These are the activations of a small neural network, seen along a few directions. Each row is one input.
Each table varies a few parts of the input and shows all the possible inputs, shuffled.
A made-up example of a description, with smaller parts first: one of 2 separate values, together with either a single point or one of 11 places around a ring or (one of 5 places around a ring, together with one of 6 places along a line).
Shared parts are said once, and a part with two or three values counts as separate values.

Other details of the inputs vary at random and push rows far along two fixed directions, the same in every table; ignore that.
To show where, the next rows are all for the same input, with only those details redrawn:
[ -8 -15  20  -9   0 -21  24  28  16  -3  22]
[  1  12  -9   0   6 -17   6 -27 -13   4 -22]
[ -5 -10  17 -11   1 -19  21  19   9  -1  18]
[ 18  33  -9 -31   5  -2  -7 -52 -41  11 -10]
[ 14  13  24 -56  -1   1   8  -1 -21   7  46]
[ -6 -13  22 -14   0 -20  24  27  13  -2  26]
[ -6 -10  15  -9   1 -20  21  19  10  -1  15]
[  3  15 -11  -2   6 -16   3 -32 -17   5 -24]

Rows:
R1: [  4  18  21 -41  -2  29  -1  12 -14   6  44]
R2: [ 18  28 -13 -15   6  20 -23 -31 -31   5 -19]
R3: [-16 -12  22  -2  -3  11  11  33  13  -4  27]
R4: [ -6 -21  19  -1  -2   5   1  35  17  -2  18]
R5: [-11  -9  14   5   1   5   8  35  18  -4   8]
R6: [ 26  24 -19 -13  -7  24 -27 -49 -34   9   1]
R7: [-25 -17 -24  64   8 -44  21  -6  28  -7 -67]
R8: [ -5 -19   1   5  -7   2   5  38  25  -9  27]
R9: [-21 -48   3  55  -9 -19  15  50  57 -12 -10]
R10: [  7 -20  17 -10  -1 -22  18  27  12  -7  31]
R11: [-12  -9  21 -10  -2 -17  28  25  14   0  31]
R12: [-33 -15 -25  73  -3 -14   9  -4  35   0 -60]
R13: [  8   8 -24  27   6   3 -15 -20  -5  -6 -39]
R14: [ 22   3  21 -43  -3  26 -14  10 -21  -2  48]
R15: [ -6  -5 -30  37   2  -7 -11  -7  15  -6 -43]
R16: [ 22  28  -9 -26   4  26 -30 -42 -43   5 -12]
R17: [  1   2 -32  48   5  -3  -8 -16   4  -9 -42]
R18: [  4  15 -22  -2   1  10 -20 -23 -10   3 -29]
R19: [-16   8 -17  33   4   4  -6 -23   0   6 -37]
R20: [-17 -39   4  46   0 -14   8  42  42 -11  -8]
R21: [ 20   2  16 -33  -4  25  -9   9 -20  -3  52]
R22: [ 19  17 -18   0   2  19 -24 -40 -28   4  -6]
R23: [ -7 -10  24 -13  -2  12   1  26   9   4  26]
R24: [ -5  10 -14  17   5   9 -12 -24 -11  -1 -37]
R25: [ -1 -16  12  -4   1 -24  18  22  12  -5  12]
R26: [-13  19 -18   4  -2  11  -9 -17  -3   4 -20]
R27: [ 23   1  16 -40  -3  -4   9   4 -16  -1  58]
R28: [  3 -13  20 -19 -10  12  -3  25  10   3  29]
R29: [ 15  33 -10 -26  -5  27 -26 -50 -35  16 -10]
R30: [-10  15 -27  15   2   4 -14 -23  -1   4 -44]
Q: Changing only one part turns R15 into R30. The same change can be made to R10. Which row results?
A: R7
Q: Describe the family of inputs behind these rows.
A: one of 5 places along a line, together with either a single point or one of 5 places around a ring
Q: Change only the place on the line of 5 in R19. List by row number the other rows that result.
A: R4, R20, R22, R23

Rows:
R31: [  5  29 -38  31  -7  18 -18 -56 -16   8 -45]
R32: [ -8  19 -27  25   0  12  -6 -43 -17   1 -22]
R33: [  3   7 -39  19  -4   5 -19 -20   3   0 -40]
R34: [  3  15  17 -49  -1  23  -3  20 -10   0  68]
R35: [-24 -21  16  24   0  -3  16  65  48  -7  -2]
R36: [  2  -8  15 -16   2 -23   8  -2   0   1  -4]
R37: [-34 -28  26  27   1  -2  28  49  31 -11  14]
R38: [ 24  21   0 -34  -4   1  -6 -47 -35  19  21]
R39: [ 26  22 -10 -39  -4  -5 -15 -52 -34  10   5]
R40: [  2  29 -31   6   4 -18   3 -39 -10   4 -29]
R41: [ 14   3  31 -65  -8  28 -10  39  -8   4  54]
R42: [ 18  17  -8 -45  -3  -7  -1 -19 -22   6  23]
R43: [-26 -20  19  17   6 -36  39  52  41  -7  -1]
R44: [ 37  20  -3 -22  14  22 -21 -27 -49 -11  20]
R45: [-15  -1 -21  45  -3 -28  24 -20  15   0 -33]
R46: [-22 -33  13  11   3 -39  34  53  39 -10  -4]
R47: [ 11   5   1 -32  -4  16 -22 -20 -22   1  28]
R48: [  6  38   1 -39  12  26 -17 -25 -38   6   7]
R49: [ 23  14   2 -25 -12  31 -24 -23 -21  17  25]
R50: [ 10  16 -24  14   3   9 -33 -50 -17   7 -66]
R51: [-15 -32  30  14   0 -29  31  36  28   3   8]
R52: [-19 -13  12  30  -6   7  12  29  27  -3 -12]
R53: [-24 -12 -26  42  14 -15   0   1  12 -11 -57]
R54: [ -7  -9 -10  44   1   2  -9 -11  12   8 -52]
R55: [  5  -1 -28  24  -9   3 -25 -28   5   2 -39]
R56: [-26 -42  26  17   2 -14  11  51  34 -14   8]
R57: [ 13 -14 -25  65   8  -8  -6   5  14 -19 -49]
R58: [ -6   0 -24  36   2   1 -13 -37  -8   5 -27]
R59: [  7  -1  16 -60  -5  21  -5  28 -11  -2  74]
R60: [-12  -6  29  -8  -2 -13  33  23  10   1  20]
R61: [ 15  29  -6 -31  -7  29 -18  -6 -11   7  23]
R62: [  1 -15  54 -48  -2  23   4  40  -6   6  76]
R63: [ 13 -27  10  23   8 -34  28  34  17 -21   9]
Q: Changing only one part turns R46 into R41. The same change can be made to R38. Which row results?
A: R49
Q: Describe the family of inputs behind these rows.
A: one of 3 separate values, together with either a single point or (one of 2 separate values, together with one of 5 places around a ring)
Q: Change only the choice among 2 separate values in R31. List by row number the other rows that result.
A: R52
Q: Change only the choice among 3 separate values in R60. List by row number the other rows that result.
A: R37, R52
